These are the activations of a small neural network, seen along a few directions. Each row is one input.
In each table, some parts of the input vary, and every possible input appears once, in random order.
A made-up example of a description, with smaller parts first: one of 5 places around a ring, together with either a single point or one of 9 places around a ring or (one of 3 separate values, together with one of 6 places along a line).
Shared parts are said once, and a part with two or three values counts as separate values.
In the rows, 128 means zero.

Other details of the inputs vary at random and push rows far along three fixed directions, the same in every table; ignore that.
To show where, the next rows are all for the same input, with only those details redrawn:
[192 117 118  72 112  87  81 141  99 103 100]
[ 89 156 153 155 159 155 142 132 147 163 174]
[191 140 115 166 140 127 106 118 109  75 153]
[117  83 110 145 170 102 117 100 157  74 157]
[160 169 140 154 134 147 118 134 111 134 157]
[ 89 126 155  63 134 111 118 153 141 187 121]
[ 82 129 157  57 133 114 120 156 142 196 122]
[159 199 159 138 119 162 120 157 100 174 151]

A family of inputs:
r1: [ 95 141 163 174 133 161 155 151 141 145 144]
r2: [176 183 127  33  51 150 121 152 131 206  93]
r3: [115 115 130 122 152 115 119 124 143 122 148]
r4: [ 82 151 184 146 123 165 157 135 121 171 148]
r5: [ 84 145 117 174 168 128 156 115 149 130 174]
r6: [240 141  96 128 119 143 137  95 122  73 121]
r7: [ 85  78 106 180 169 135 132  83 148 110 172]
r8: [ 60  85 146 103 131  88 133 128 156 154  88]
r9: [131 218 153 163 110 195 124 157  86 168 135]
r10: [ 97  75 121  44 110 105 132 102 193 113  73]
r11: [185  87 106 158 137 103 109 125 126  71 133]
r12: [185 187 129 144 106 179 142 109 145 154 140]
r13: [106 121 104 148 181 158 183  75 186 117 155]
r14: [ 97 120 156 139 143 140 141 121 134 166 163]
r15: [ 70  38 117  94 134  90 104 117 159 111  85]
r16: [ 60 130 128 157 154 122 158 118 151 107 144]
r17: [114  57 112  34 127  94 148  99 179  84  69]
r18: [182 132 106 152 135 120 113 125 112  67 156]
r19: [ 66  91 118  80 139  82 146 134 145 172 123]
r20: [ 79 184 157 168 141 152 154 131 129 153 142]
r21: [191 142 121  31  90 121 132 129 111 118  44]
r22: [ 62 106 151  80 111 131 125 136 120 181 100]
r23: [ 98 102 121 145 127 136 124 141 133 122 110]
r24: [135 173 131  58  98 138 104 180  89 201 107]
r25: [174 165 136 143 111 148 134 155  90 147 154]
r26: [146 135 117  95 127  88 106 130 110 138 107]
r27: [157 164 113 158 113 155 115 141  89  86 129]
r28: [ 77  89 113 174 171 104 151 112 169 131 151]
r29: [171 106 115 150 112 116 128 128 100  48 129]
r30: [ 99 147 167 174 147 165 141 139 149 190 166]
r31: [102 105 127 143 147 102 139 100 132 144 143]
r32: [160  79  94  87 114  90  85 146 114 126  88]
r33: [105  89 114 166 153 132 116 110 148 136 145]
r34: [186 156 133 157 114 136 108 132  95  64 125]
r35: [ 89  74 101  67 147  88  96 123 144 133 109]
r36: [174 146 100 144 112 143 115 142  83 129 142]
r37: [127 164 159  75  96 131 122 174 103 149 103]
r38: [182  87  92 193 146  89 110  88 126  62 133]
r39: [169  91  76 175 121 120 114 109  96  23 129]
r40: [ 71  95 131 184 154 116 158  83 146  96 150]
r41: [ 71 164 148 168 130 152 177 140 124 162 151]
r42: [187 141 113  32  41 122 112 135 127 120  62]
r43: [185 154 121 181 105 124 125 140  92  92 105]
r44: [150 182 179 181 105 178 133 154 106 156 135]
Describe the family of inputs behind these rows. -> one of 2 separate values, together with either one of 4 places along a line or (one of 3 separate values, together with one of 6 places around a ring)
Changing only the choice among 2 separate values turns r13 into r21. The same change can be made to r28. Which row results? -> r43
Changing only the choice among 2 separate values turns r37 into r18. The same change can be made to r15. Which row results? -> r33

A family of inputs:
r45: [ 25  99 129 148 187 143 184  92 212  67 149]
r46: [208 110 145  99  84 103  74 137  93  66  63]
r47: [ 60 112 163 100 148 149 123 137 187 199 153]
r48: [124 196 146 132 120 187 167 113 134 232 141]
r49: [162  96 105 125 128  56 103 112  97  41 130]
r50: [ 57 102 129 181 163 110 135 118 145 103 125]
r51: [ 97 117 121  25 119  75  83 164 109 176 106]
r52: [ 72 101 113  70  96 137 152 125 148 172  86]
r53: [172 209 140  86  78 184 137 165  86 148 115]
r54: [189 131 122 229 128 137 144 122 112  72 162]
r55: [203 214 136 117 125 173 144 139 115 150 146]
r56: [164 226 167 142  97 151 115 175  42 151 113]
r57: [ 71 128 112 219 177 149 134 110 164 137 199]
r58: [ 33  76 127  45 132  81 114 153 117 149 113]
r59: [191 200 140 148  82 169 161 119 106 159 112]
r60: [181 152 117 228 137 122 133 113 104  77 157]
r61: [166 135 123  67  77 101  82 181  54 158  65]
r62: [133 107 155  58  92 128  91 159 104 151  85]
r63: [175 127 136 206 168 153 128  90 145  95 184]
r64: [ 57 101 156 109 161 129 153 139 165 228 149]
r65: [ 76 174 208 146 129 177 163 145 156 213 161]
r66: [213  71  78  97 135  44  72 110  96  79  91]
r67: [116  33  85 111 142  76  92 118 166  93 126]
r68: [169 135 131 230 130 150 132 119  98  65 138]
r69: [144 142  83 209 141 174 150  73 160 103 166]
r70: [107  37  99 102 121  89 107 141 124  90  97]
r71: [180 158 114 157 133 142 162 107 148  51 147]
r72: [ 68  30  90  95 200  46 117  85 163  82 152]
r73: [183 152 107  32  97 125 102 148 133 127 102]
r74: [ 44 168 163 129 113 181 185 129 160 206 104]
Changing only one part turns r71 into r53. The same change can be made to r65. Which row results? -> r62
Describe the family of inputs behind these rows. -> one of 5 places around a ring, together with either one of 2 separate values or one of 4 places along a line
Start at r58 and move only the place on the ring of 5, one step at a time. The first step leads to r56. Which rows follow, in order? -> r49, r72, r51
Change only the place on the ring of 5 in r52. List by row number the other rows that result. -> r48, r59, r69, r74

A family of inputs:
r75: [ 54 100 165  87 122 109 120 165 143 243 111]
r76: [191 197 133 156 117 149 102 151  41 127 138]
r77: [135 137 115 180 139 138 121 130  97 133 143]
r78: [161  99 129  46 106  55  67 181  96 122  82]
r79: [138 143 136 183 130 159 126 120 132  52 141]
r80: [204 178 147 170 101 135 104 164  61 138 151]
r81: [159 199 139 182 100 172 109 147  70 197 134]
r82: [113 165 142 168 128 157 173 127 131 150 125]
r83: [204  94  93 139 130 109 104  78 149  88 125]
r84: [104 125 102 145 156 155 161 106 154  99 167]
r85: [ 92 102 150 126 107 147 130 120 153 148  99]
r86: [ 54  77 137 182 197 113 146 118 161 104 190]
r87: [108  88 116 155 182 132 154  82 193 122 161]
r88: [103 108 143 168 147 149 149 107 147  64 147]
r89: [ 92  66 113  51 113  53 133 115 149  99  79]
r90: [223 140  78 154  90 149 112 110 103  93 115]
r91: [120 168 173  21 122 132 134 156 137 230 116]
r92: [172 100  95 157 111  99 128  93 126  65  92]
r93: [217 104  67  93  94  99 100 111 104  48 110]
r94: [122 213 147 149 130 163 112 168  79 174 149]
r95: [120 207 132 114 111 183 143 160 126 177 145]
r96: [179 135  85 171 123 162 141 110 124  92 138]
r97: [136  97 145  89  96 125 116 139 124 124  69]
r98: [ 71 135 164  35 134 121 145 142 174 233 134]
r99: [108  66 116  40 129  55 130 117 136  78  69]
r100: [169 194 146 105 130 151 122 141 134 163 146]
r101: [129  78 106  47 109  55  79 139  93 122  90]
r102: [ 74 106 147 179 142 152 156 101 162  90 159]
r103: [ 58 114 160 166 159 140 148 151 148 198 159]
r104: [ 34 106 118 180 184 120 175  92 194  65 158]
Describe the family of inputs behind these rows. -> one of 5 places along a line, together with either one of 2 separate values or one of 4 places along a line
Changing only the place on the line of 5 turns r99 into r82. The same change can be made to r88. Which row results? -> r97
Which other rows agree with r89 in the place on the line of 5? List them by row number. -> r80, r93, r98, r101, r102
Change only the choice among 2 separate values in r86. List by row number the other rows that result. -> r76
